A small network was trained on invented records. Each row is its activation on one of them, seen along a few directions.
Each row is followed by the record's values for the fields J, F, D, U, Y, K.
Not every record has every field; a missing one is left out.
The largest differences between rows may come from other fields.
Strong random noise was added to every row along 3 fixed directions; ignore it. To show where, here is one row again and again, with new noise each time:
[ 243  214  222   42 -119 -377  175  687  350 -270  350  221  336 -107
 -393  -80 -149  112  -14  113  -38   80]
[-470  -13  -52  -51 -515   93 -568 -381   90 -328  578 -169  344  -88
  470  314   79   48  335  -10  575 -104]
[ -94  157   86  -16 -296 -182 -170  316 -164 -234  113   35 -339   16
  129  -41 -118 -122   -5  103  162   72]
[   2  307   97  204 -315 -353  -20  603   87 -414  122  523 -164   98
 -154 -416 -114  -91  187  148  -66 -119]
[ -10  192  118  -10 -246 -241  -82  466 -209 -213   21   75 -470   35
   51 -111 -160 -153  -78  127   75  111]

[ 170    7  -13  182  101  -93  231  230   93   24 -258  276   36  153
 -244 -293   78    9   76   38 -346 -196] | {J: j2, F: f2, D: d1, U: u3, Y: y1, K: k2}
[ -91  -14 -257  -15 -144  178 -102 -328  312 -269  383  101  536 -101
   74  181   58  161  347    3  187 -244] | {J: j1, Y: y1, K: k2}
[-253    3  -27    1 -102  118 -288 -259 -329   34 -135 -301 -383   33
  248   -8   28 -246  -10  -33  137   38] | {J: j2, F: f2, D: d1, U: u3, Y: y1, K: k1}
[  71 -344  198 -446 -105   72 -238 -225  167  345  451 -558  614 -207
  321  711   -5  243 -121   98  374  390] | {J: j1, F: f1, D: d1, U: u4, K: k1}
[ -88  -27   45  -61 -329  -91 -227   84  -85 -121  116   56 -198  137
  266   24  -28 -136  191   47  104   99] | {J: j2, F: f1, D: d1, U: u4, K: k1}
[-107   80 -176   22    2  105 -137 -154  -35 -286  110 -200    7 -134
   66  199  -46  -27   43  -60  223   76] | {J: j2, K: k1}
[-105  114 -131  -67  -35   65  -59  -13 -265  -89 -132  -57 -644   58
  190  -82  -50 -177  -61    9   56  -43] | {J: j1, K: k2}
[-518  -29   75  152 -381   32 -454 -461  -20 -125   74  -46 -158  144
  462 -218   86 -130  252   26  306   68] | {J: j2, F: f1, D: d1, U: u4, Y: y2, K: k1}
[ -65 -130    0 -238  108  103  -69 -170 -328   64  -18 -524 -267 -122
  171  351  -94 -110 -345  -26  207  210] | {J: j1, K: k1}
[  32   82  171  -93  354  -42  166   75  100    6  131 -499  235 -229
 -285  291 -117   52 -393   26  118  331] | {J: j1, F: f2, D: d1, U: u3, Y: y2, K: k1}
[ -69  -71  202  -85 -283 -123 -133   76  102  -36  345 -164  116  -11
  120  220  -82   49   68   54  215  266] | {J: j2, F: f1, D: d1, U: u4, Y: y2, K: k1}
[-158  120  -30   93  104   36   12  -68   72 -274  287 -206  229 -107
 -191  108  -61   -3    5  -22  174   -5] | {J: j1, F: f2, D: d1, U: u3, Y: y2, K: k1}
[-446  -33 -323   52 -223  226 -431 -553 -310 -207   46 -251 -232   11
  413  232  -24 -163  186  -19  330 -122] | {J: j2, F: f2, D: d1, U: u3, Y: y1, K: k1}
[-239 -232 -386 -293 -256  405 -363 -552 -502   58 -129 -275 -451  146
  683  434  153  -15   84  -37  306 -175] | {J: j1, K: k2}
[ 249  145 -169  -16  115  -25  223  176   -7  -88  -39   -4  -32 -103
 -229  -16 -117   45 -160  -95 -214    9] | {J: j2, F: f1, D: d2, U: u2, Y: y1, K: k1}
[  31   31 -283  -71   -3  117   -1 -148  144 -147  167  -45  445  -34
  -12  237   53  270  174  -57  108 -229] | {J: j1, F: f2, D: d1, U: u3, Y: y2, K: k2}
[ 398  124 -143   64   10  -89  273  509  189 -144  -98  535   91  191
 -408 -111   20  156   72    8 -361 -292] | {J: j2, K: k2}
[  59  166  237  213  -30 -348   65  430  -43   10 -197  223 -500  119
 -186 -435 -136 -190  -63  155 -186  163] | {J: j2, F: f2, D: d1, U: u3, K: k1}
[  31  289  -63  314  122 -111  136  190  610 -441  256  481  698  -88
 -519 -273   69  149  173 -131 -179 -268] | {J: j2, K: k1}
[ 363  113   31   26  126 -231  373  578  220    8  -77  415  -86   40
 -457 -340  -54   57  -57  105 -364  -68] | {J: j1, K: k2}
[-230   -8 -117  -41  380  373    7 -643  -29   12   96 -715  343 -394
  -91  351    8   74 -296 -250  250   -3] | {J: j1, F: f2, D: d2, U: u1, Y: y1, K: k1}
[-115 -144  334 -170  -77 -154 -169  -21  -94  167  138 -527 -193  -96
  257  330  -84  -81 -249  107  290  564] | {J: j2, F: f1, D: d1, U: u4, Y: y2, K: k1}
[  67  138  138   69   -7 -324   40  426   40 -124  -18  301 -285  184
 -132 -333 -127 -108  -32  124 -165   20] | {J: j1, F: f2, D: d1, U: u3, Y: y2, K: k1}
[ -27   47  164  128 -189 -214  -79  150   53  -47   90  181  -81   39
  -14 -206    3  -79   56   88  -46   20] | {J: j2, K: k1}
[-120  160 -223   56  -67  104  -96 -164 -133 -361   67  123 -136   52
   19  -36  -68  -83  169  -59   95 -212] | {J: j1, F: f2, D: d2, U: u1, Y: y2, K: k1}
[ -11 -241  151 -363   47  175  -73 -342 -137  427   99 -631    2 -224
  224  552   52   41 -325   28  275  331] | {J: j1, K: k1}
[-130   35   34   75  -13  -43 -184 -149  254 -154  245  -73  464  -41
  -44   32   71   -5   59    4  111  -38] | {J: j2, F: f2, D: d1, U: u3, Y: y1, K: k1}
[ -23  257  100  334  -89 -173   86  411  -87 -297 -149  465 -384  115
 -168 -589 -119 -245   56  126 -236 -154] | {J: j1, F: f1, D: d2, U: u2, Y: y1, K: k1}
[ 247  -76 -143  -59  -16   45  195  203  164   43  -70  287  199  142
 -104  -22   21  182   84   -8 -200 -218] | {J: j1, F: f1, D: d1, U: u4, K: k2}
[ 250 -221 -334 -255  -96  191  109  -62  138  -30  148  153  599   14
   33  415   54  270  241 -101  -45 -349] | {J: j1, F: f1, D: d2, U: u2, Y: y1, K: k2}
[  33  -54 -174 -181   70  224   24 -255  -56  -46   25 -182   71   28
  145  282  112  106    4  -87  121  -90] | {J: j1, Y: y2, K: k2}
[  33 -185 -273  174 -103  169   90 -143  140  187 -290  668  141  240
   19 -304  297   42  378  -96 -279 -497] | {J: j2, K: k2}
[-187  -60 -111    7   32  205 -159 -469 -108   82  -99  -52  150    4
  210  127  215   94  135 -127   84 -141] | {J: j2, F: f2, D: d2, U: u1, Y: y2, K: k2}
[  85   43 -110  -76  -30   68   67  170 -371  107 -352   93 -610  179
  209  -15  -20  -52  -66   37 -195  -98] | {J: j1, Y: y1, K: k2}
[ -72  -49  -43  156 -215    4 -120  -70 -229   48 -411  391 -390  281
  279 -392  115 -107  206   55 -148 -144] | {J: j2, F: f1, D: d2, U: u2, K: k2}
[-301  -25   95  175    9  106 -237 -582   73  250    3  -17  144  -14
  212  -93  115  -63   89  -64  100    6] | {J: j2, F: f2, D: d2, U: u1, Y: y1, K: k1}

Here are new rows. What are their fields?
[  86   97  183   61   48 -204   47  258  -39   83    3  -70 -107   49
 -213 -130  -82  -66 -175   98  -53  198] | {J: j2, F: f2, D: d1, U: u3, Y: y2, K: k1}
[  55 -173 -196 -394   85  302 -143 -333 -361  308 -152 -578 -111  -12
  411  667   69   29 -201  -86  191  107] | {J: j2, F: f2, D: d1, U: u3, Y: y1, K: k2}
[-321   77 -141  -71  -24  208 -224 -332 -125 -238  340 -552   14 -154
  139  378  -39    7  -67 -114  410  -23] | {J: j1, F: f2, D: d1, U: u3, Y: y2, K: k1}
[ 276   78 -207 -111  276   13  413  214  -82 -128  -84   -9  -83  -76
 -329   92 -175  -15 -266 -136 -254  -58] | {J: j1, F: f1, D: d2, U: u2, Y: y1, K: k1}
[ -95  118   76   44  210   79   48 -249  -41  -68  -62 -401  -28 -194
 -165   76  -64   29 -238  -75  103  221] | {J: j2, F: f2, D: d2, U: u1, Y: y2, K: k1}
[-251 -297  -37 -135 -329  201 -331 -453   38   98  242 -258  290   75
  484  414  125  166  231  -91  370   50] | {J: j2, F: f1, D: d1, U: u4, Y: y2, K: k2}
[ 213  119  156  -16  478  -33  385   94   72  183 -146 -224  180 -246
 -499  -55  -57   52 -301 -120 -134  154] | {J: j1, F: f2, D: d2, U: u1, Y: y2, K: k1}
[ 201 -195 -176 -162  109  220  123 -266    1  196  -68 -312  246  -52
   42  319   13  159 -176 -194   33  -58] | {J: j2, F: f1, D: d2, U: u2, Y: y1, K: k2}
[ -58  104  139  182  124  -52   21   18  -71   73 -139 -209 -180  -25
 -159 -207  -95 -167 -189   41  -20  147] | {J: j2, F: f2, D: d1, U: u3, Y: y1, K: k1}
[-123    1   31  -38 -116  -15 -190 -111  -68  -75   44 -144 -162  -16
  128   27   48  -90  -27  -32  112   56] | {J: j2, K: k1}
[ -37   65    5   37   52 -115   10   76   72  -36   70   21   66   37
 -198  -79  -13   -2  -49  -55  -27   22] | {J: j2, F: f2, D: d1, U: u3, Y: y2, K: k1}
[ 188 -154  141  -79  156 -160  101   -3  359  334  158 -194  492 -150
 -174  162  -40  165  -59   -5  -17  219] | {J: j2, F: f2, D: d1, U: u3, Y: y1, K: k1}
[-235   55   22  132 -133  -11 -174 -108 -155    5 -146   45 -351   80
  186 -233  -15 -145  130   75   17  -73] | {J: j1, F: f2, D: d1, U: u3, Y: y1, K: k1}
[  -1 -185  420 -252 -120 -144 -136   57  -76  404  188 -485    5  -84
  258  378  -76  -25 -292  236  276  565] | {J: j1, F: f1, D: d1, U: u4, Y: y2, K: k1}
[-257   72   -4  163 -174   74 -195 -278  -63 -178  -26  145 -188  130
   93 -258  -25  -92  196   -4   69 -119] | {J: j1, F: f2, D: d2, U: u1, Y: y2, K: k1}
[-282  -36   98  116 -190    1 -331 -427  295  -11  227  -47  441  -75
  180  -62  208   -7  291  -20  187  -77] | {J: j2, F: f2, D: d1, U: u3, Y: y1, K: k1}
[  27 -125  129 -120 -155  -86 -108   12  120   81  290 -235  192  -52
  116  348 -103   35  -24   41  255  299] | {J: j2, F: f1, D: d1, U: u4, K: k1}
[-150  154  -96  119  266  109   84 -173 -181 -209  -60 -166 -187  -99
 -189 -129  -56 -102 -171 -118   35  -76] | {J: j1, F: f2, D: d2, U: u1, Y: y2, K: k1}
